Each row below holds a small network's activations on one input, seen along a few directions.
In each table, some parts of the input vary, and every possible input appears once, in random order.
Descriptions start from the smaller parts, as in this example, which fits no table here: one of 5 places around a ring, together with either a single point or (one of 2 separate values, together with one of 4 places along a line) or one of 11 places around a ring.
Shared parts are said once, and a part with two or three values counts as separate values.

Other details of the inputs shift rows strongly along two fixed directions, in all tables alike. That doesn't count.

Rows:
row 1: [ 15  10  19  22  34  23  49  72 -23  42 -44 -16 -19]
row 2: [-26 -30 -15   8  -1  -3 -30 -21  24  -8  51  51  -8]
row 3: [ 11   9  22  38  10  12  30  52 -35  58 -59 -18 -31]
row 4: [ -1  30   8 -51  51 -20 -33 -41  19 -61 -37 -39  37]
row 5: [  3  26  13  25  -3   9  -3   5  -6  25 -24 -26  -6]
row 6: [ 21  46  18 -39  63 -18   5  14  -5  -5 -87 -33  41]
row 7: [ -3  22   8 -11  31  11 -18 -27  21 -47   7 -48  17]
row 8: [-10  13 -12 -18 -20  25   9   2  -3  -8  59 -14 -16]
row 9: [-10   4  14  24  -4  14 -23 -20  13  -5   0 -24 -16]
row 10: [-19 -31 -11  13 -34   0  -3 -46  10  -4  36  23  -7]
row 11: [-11  12  10  23  -7 -20   6 -14  -4  24  -8  13   2]
row 12: [-14 -23  24  47  -3  -5  15  10   9  43 -10  35 -25]
row 13: [ 12  30  22 -17  20 -42  16 -19 -48  28 -57 -32  21]
row 14: [-12   0 -14 -35 -18  13  12  20   2   8  34  33 -24]
row 15: [ 71  -8  47  45 -36  12  21  64 -35   4   1  62 -33]
row 16: [  8  -6 -16  15 -23   3 -10 -12  17  -4  -2 -32  -5]
row 17: [ -7 -14 -44 -36 -19  -2 -16 -20  49 -49  37  10   7]
row 18: [-15 -16 -23 -14 -19  -7  -5   0 -15  24  53  49 -14]
row 19: [  3  52  -2 -27  29   0 -18 -35   7 -50   1 -64  39]
row 20: [ -2 -19 -35   6 -29  26   4   4  45 -25  60  -6  -9]
row 21: [ -6  -9 -21 -45   3  10 -16 -36  26 -49  13  -1  17]
row 22: [  0   2  19  29  12 -23  34  23 -35  48 -48   8 -13]
row 23: [ -7 -14  -1   5   5  21  38  71  -1  37 -11  49 -40]
row 24: [  1 -31 -39  -7  -4 -20 -17 -14  21  -8  24  26  14]
row 25: [ 14  19  -2 -35  33  10 -11 -45   5 -54 -14 -72  41]
row 26: [-2 -9 -3 18 13 -5  5 30 -3 46 -4 51  0]
row 27: [-19 -23  45   7 -72  -2 -31  36 -10 -62  56  25  29]
row 28: [ -3 -20  -3  21 -29  33  -4 -15   7   9  13  -9 -21]
row 29: [ 22  38  23 -11  15  -8   8   4 -46  32 -60 -61   3]
row 30: [ -9 -23 -23  16 -33 -23   0 -29  22  -2  24  13  -2]
row 31: [ -9 -10 -15   0  14 -16  -1  11 -22  15   5  34  -5]
row 32: [  6 -26 -12 -15  23 -10 -12 -24  -4  -1 -11  14  25]
Description of these inputs: either one of 2 separate values or (one of 5 places around a ring, together with one of 6 places along a line).
- Start at row 30 and move only the place on the line of 6, one step at a time. The first step leads to row 10. Which rows follow, in order? => row 12, row 11, row 22, row 13

Rows:
row 33: [ -4  26  -2 -40  16 -10 -41 -39   5 -88  34 -27  43]
row 34: [ 31 -24  31  34   0  -2  22  57 -22  31 -21  34  -5]
row 35: [ 16  24   8  -8  18  16  34  53 -19  36 -29   8 -23]
row 36: [ -1  13  15   7   6   7   2 -23 -21   8 -28 -36   0]
row 37: [  4  31  47  12  29 -11   9  26 -18  29 -71 -37   8]
row 38: [  9  42  18 -19  33 -12 -29 -26  17 -58 -33 -55  41]
row 39: [-34  -6   5  39 -57  12  -7  -4   9  10  51  32 -28]
row 40: [  9  18  33   4  38  11  18  13 -23  32 -67 -50  -4]
row 41: [-13 -18 -38 -24 -73  14 -26 -34  19 -59  93  31  -9]
row 42: [ -5 -37 -26  25 -47  27  19  22  24  14  43  18 -19]
row 43: [ 13  11  -8 -28  19  -6  -3 -11  10 -27 -26 -66  31]
row 44: [-22 -12 -21  -4  28  -7  -1  14  18   8  -4  39  -6]
row 45: [  0 -22  14  11 -24   5   1  20  -8 -11  24  28   9]
row 46: [ -4 -24   6  13 -13  37   1   7  22  -4  15  -6 -20]
row 47: [ 23  -2 -21  -1  -7 -12  -6 -22   7 -23   3 -35  15]
row 48: [-34  -5  -4   4 -48   1 -20 -23 -15 -26  79  31  -6]
row 49: [  5  51 -13 -32  43 -10  -1 -24  -7 -21 -28 -76  26]
row 50: [-14  -1 -29 -27  14 -54 -42 -66   0 -43   2   3  28]
row 51: [  2  -6   6  24   4  19  49  63  -7  73 -28  -9 -29]
row 52: [-25   8   9  37 -20  27   5  29  19  20  33  30 -37]
row 53: [ -8  -1 -15  14 -22   6  22   7  -7  30   9 -12 -12]
row 54: [ 27 -26 -10  12 -41  12  13  32   0  10  26  46 -30]
row 55: [ -2  51  17 -36  43 -21 -24 -25 -30 -47 -13 -42  39]
row 56: [ 19   0  17   2  15   8  -2 -17  -5 -15 -45 -45  20]
row 57: [-58 -31 -46 -21 -32 -10 -40 -45  37 -41  84  48 -10]
row 58: [  2 -40 -20  26  -6  -1   6  14   5  59  17  65 -19]
row 59: [  2  34  35 -28  37 -26 -10  -3 -42 -16 -38 -41  34]
row 60: [ 17 -31   3  21  16 -18  35  19   2  59 -34  54 -16]
row 61: [ 14 -11  -6  41 -13   6  39  39 -14  66  -7   8 -34]
row 62: [ -9 -11 -23  -5  29  10  -1  10  17  29   8  35  -1]
row 63: [-30  -3 -39 -32   4  -5 -18 -56  41 -40  58  30   1]
row 64: [ 12 -23  36  17   7  14  25  72 -11  30 -20  26  -3]
row 65: [ 17 -38   5  49 -25  33  15  21  11  27  13  26 -38]
row 66: [ 11   5  14 -32  59 -32  16  -8  -2  17 -76 -16  29]
row 67: [  1  -1   6  -3 -18  18  30  49 -15  42   2  24 -36]
row 68: [-17   2 -16 -32  27 -48 -27 -46  -6 -29 -34  -9  41]
row 69: [ 24  17  49   8  38  -9   9  36  -2  11 -90 -43  27]
row 70: [ 22  -1  -3 -10   1  27  22  50   9   3  -3  21 -16]
row 71: [ 31  24   7 -12   2 -20  11   4 -40  14 -32 -10  -4]
row 72: [  4  13  18  24  30  35  27  33  -7  40 -33 -13 -28]
row 73: [ -1  10  -7 -14 -31   1   8  -1 -22   4  15  10 -13]
row 74: [ 13  11  35  46  -1 -12  12  26 -20  45 -41   3 -15]
row 75: [ 21  38  16  -9  33 -23 -19 -58 -33 -20 -51 -73  22]
row 76: [-21 -12 -50  -4 -37  34 -12 -16  50 -44  93   4 -16]
row 77: [ -4 -26  19  49 -40  20  13  39  20  23   8  35 -18]
row 78: [-19 -18 -31 -16  -6 -12 -25 -42   9  -1  30  24  19]
row 79: [-14 -15 -17  13 -19  49 -10 -10  39 -31  59   8 -26]
row 80: [ 14   9  14  16 -12 -19 -24 -24   9 -31  -7 -17  15]
row 81: [ 20  41  29 -20  35 -48 -22 -34 -54 -29 -40 -46  43]
row 82: [ -5 -35  -3  13   1  -6  34  16  10  50 -16  56 -12]
row 83: [-11  -2 -29 -46 -44   9 -32 -35  22 -70  73   1   1]
row 84: [-27   4 -37 -54  11 -22 -55 -80  18 -48  42 -15  37]
- Changing only one part turns row 84 into row 78. The same change can be made to row 57. Which row results? => row 68
- Describe the family of inputs behind these rows. => one of 4 places along a line, together with either one of 3 separate values or (one of 2 separate values, together with one of 5 places around a ring)
- Which other rows does row 63 become when the choice among 3 separate values takes its other values? List them by row number. => row 44, row 62
- Which other rows does row 73 become when the choice among 2 separate values takes its other values? List them by row number. => row 41
- Start at row 70 and move only the place on the line of 4, one step at a time. The first step leads to row 83. Which rows follow, in order? => row 41, row 54
- Which other rows does row 48 become when the choice among 2 separate values takes its other values? List them by row number. => row 45
- Which other rows does row 79 become when the place on the ring of 5 takes its other values? List them by row number. => row 33, row 38, row 70, row 76

Rows:
row 85: [-31  -5 -32 -27 -10  -4 -34 -41  25 -48  65  27   4]
row 86: [ 12  36   8 -18  15 -24  -9 -26 -24 -21 -21 -34  17]
row 87: [ 25   8   5 -23  51 -32  10 -10 -13   9 -79 -37  35]
row 88: [  3 -19  -9  13 -12  -7   0 -12   2  16  12  34 -11]
row 89: [ 12   0  25  33  14   2  17  23 -10  32 -35  -3  -8]
row 90: [-32 -32 -17   6 -28   9   4  14  22  10  56  60 -20]
row 91: [ 12  35   8 -29  48  -9  -6 -21 -13 -11 -53 -57  24]
row 92: [  1   4 -19 -26   7 -31 -27 -52   0 -27  -4 -21  29]
row 93: [-34   2 -26 -13 -37   4 -32 -51  10 -35  66  -7  -7]
row 94: [-14  13  -6 -33  13 -34 -31 -39  -5 -35   0 -12  36]
row 95: [  3  18   7  -4  17 -16 -16 -25  -6 -19 -27 -47  28]
row 96: [  0 -26  -6  20 -28  40  17  44  13  19  47  46 -36]
row 97: [ -7 -12 -34 -15  -2  -2 -17 -35  21 -23  31  16  -1]
row 98: [ 23   9  37  25  34   2  36  45 -33  65 -79 -10 -12]
row 99: [ 30  15  26 -14  36  -7  20  27 -25   7 -67 -39  28]
row 100: [ -1 -24   2  22 -33  22  14  40  -4  21  30  32 -23]
row 101: [ -5  -1  -7  10 -23   5   9  20  -5  18  19  14 -19]
row 102: [ 12  23   8 -10  39  -6  -9 -16   3 -17 -37 -46  24]
row 103: [ -8 -29   5  43 -16  29  32  48  17  48   8  29 -30]
row 104: [-20   6  -9 -20  -7 -23 -33 -47   0 -38  36  17  17]
row 105: [-13 -24   1  29 -18  32  35  45   6  56   9  30 -39]
row 106: [  6   1   5   9   0   8  32  40  -7  35 -17   6 -15]
row 107: [  2  -2  -2   0  -9  16  -9   1  20 -22  17   2  -6]
row 108: [-21  -4 -17  -6 -46   2 -37 -40  21 -56  63  -2   2]
row 109: [ 17  12   6   3  20   9  25  39  -7  30 -29  -1 -13]
row 110: [  4 -19  12  23 -15  20  22  42  13  22  -7  17 -16]
row 111: [ 16   1  18   7  -3   2   6  15 -20   2  -5   3  -3]
row 112: [  6  14  12  -4  -6 -10 -21 -28  -1 -38   0 -19  12]
- Describe the family of inputs behind these rows. => one of 4 places along a line, together with either one of 2 separate values or one of 5 places around a ring
- Changing only the place on the line of 4 turns row 105 into row 91. The same change can be made to row 110. Which row results? => row 107
- Which other rows does row 87 become when the choice among 2 separate values takes its other values? List them by row number. => row 90

Rows:
row 113: [-13  -4   9  25 -54  26  -6  13   2 -14  64  21 -28]
row 114: [ 23 -24  18  31  11   7  47  72 -19  81 -51  42 -27]
row 115: [ 21  38  18 -12  20  -8  -7 -27 -19 -22 -46 -79  23]
row 116: [ -5 -11   3  20 -55  31  -2  14   8 -17  62  18 -28]
row 117: [  7 -11  20  27  11  -6  23  39 -11  49 -37  30 -12]
row 118: [ 11  25   3 -36  53 -23 -11 -27  -8 -22 -48 -39  38]
row 119: [-16 -27 -18  13 -36   7  -4  -6  19   0  50  46 -22]
row 120: [-26   1 -30 -26 -11  -3 -32 -49  29 -49  55   8   7]
row 121: [ 18  22   1 -30  42 -31 -11 -27  -5 -24 -53 -41  41]
row 122: [-20 -26 -27   4 -34  11   1   2  19   4  56  38 -18]
row 123: [-22 -30  -6  28 -36   9  14  27   2  38  41  59 -32]
row 124: [  7  15   8 -11  22 -26  -3  -9 -24   7 -31  -6  14]
row 125: [ 17 -19  13  21  13   1  28  38 -11  49 -37  27 -12]
row 126: [ 13  21   6 -32  31 -35  -9 -28 -22 -17 -51 -42  40]
row 127: [-16  -4 -33 -22 -16  -6 -30 -53  20 -47  57   6   8]
row 128: [ 26  -3  28  26  -3  27  32  67  -9  28 -27  -4 -16]
row 129: [-16  13 -23  -7 -36  18 -25 -47  20 -51  64 -36  -7]
row 130: [-16   0 -37 -28 -20  -8 -29 -49  15 -44  58   7   6]
row 131: [ 15  17   3 -28  43 -28 -14 -27  -4 -23 -54 -44  44]
row 132: [  8  29  22  12   5   3   1  -5 -19   3 -27 -47   2]
row 133: [-22  -5 -14  20 -37  44   3   5  24  -3  61   3 -38]
row 134: [  7  21   5 -32  51 -23 -15 -25  -1 -24 -52 -42  42]
row 135: [  5 -17  21  30  13  -3  21  40 -10  50 -38  27  -8]
row 136: [-22 -21 -13  17 -31   4  -7  -9   7   5  56  49 -23]
row 137: [-31   0 -32 -31 -16  -4 -27 -45  20 -43  59   5   8]
row 138: [ 13 -24  16  25  11   2  25  42  -4  48 -41  24  -8]
row 139: [ 11  30  -1 -42  50 -26 -11 -24 -12 -19 -48 -38  35]
row 140: [ 23  -7  38  37   8  39  49  98  -9  56 -42  11 -29]
- Describe the family of inputs behind these rows. => one of 4 places along a line, together with either one of 2 separate values or one of 5 places along a line
- Changing only the place on the line of 4 turns row 116 into row 140. The same change can be made to row 125. Which row results? => row 118
- Which other rows agree with row 113 in the place on the line of 4? List them by row number. => row 117, row 123, row 124, row 132, row 135, row 136
- Start at row 123 and move only the place on the line of 4, one step at a time. The first step leads to row 126. Which rows follow, in order? => row 122, row 137
- Which other rows does row 135 become when the place on the line of 4 takes its other values? List them by row number. => row 131, row 134, row 138
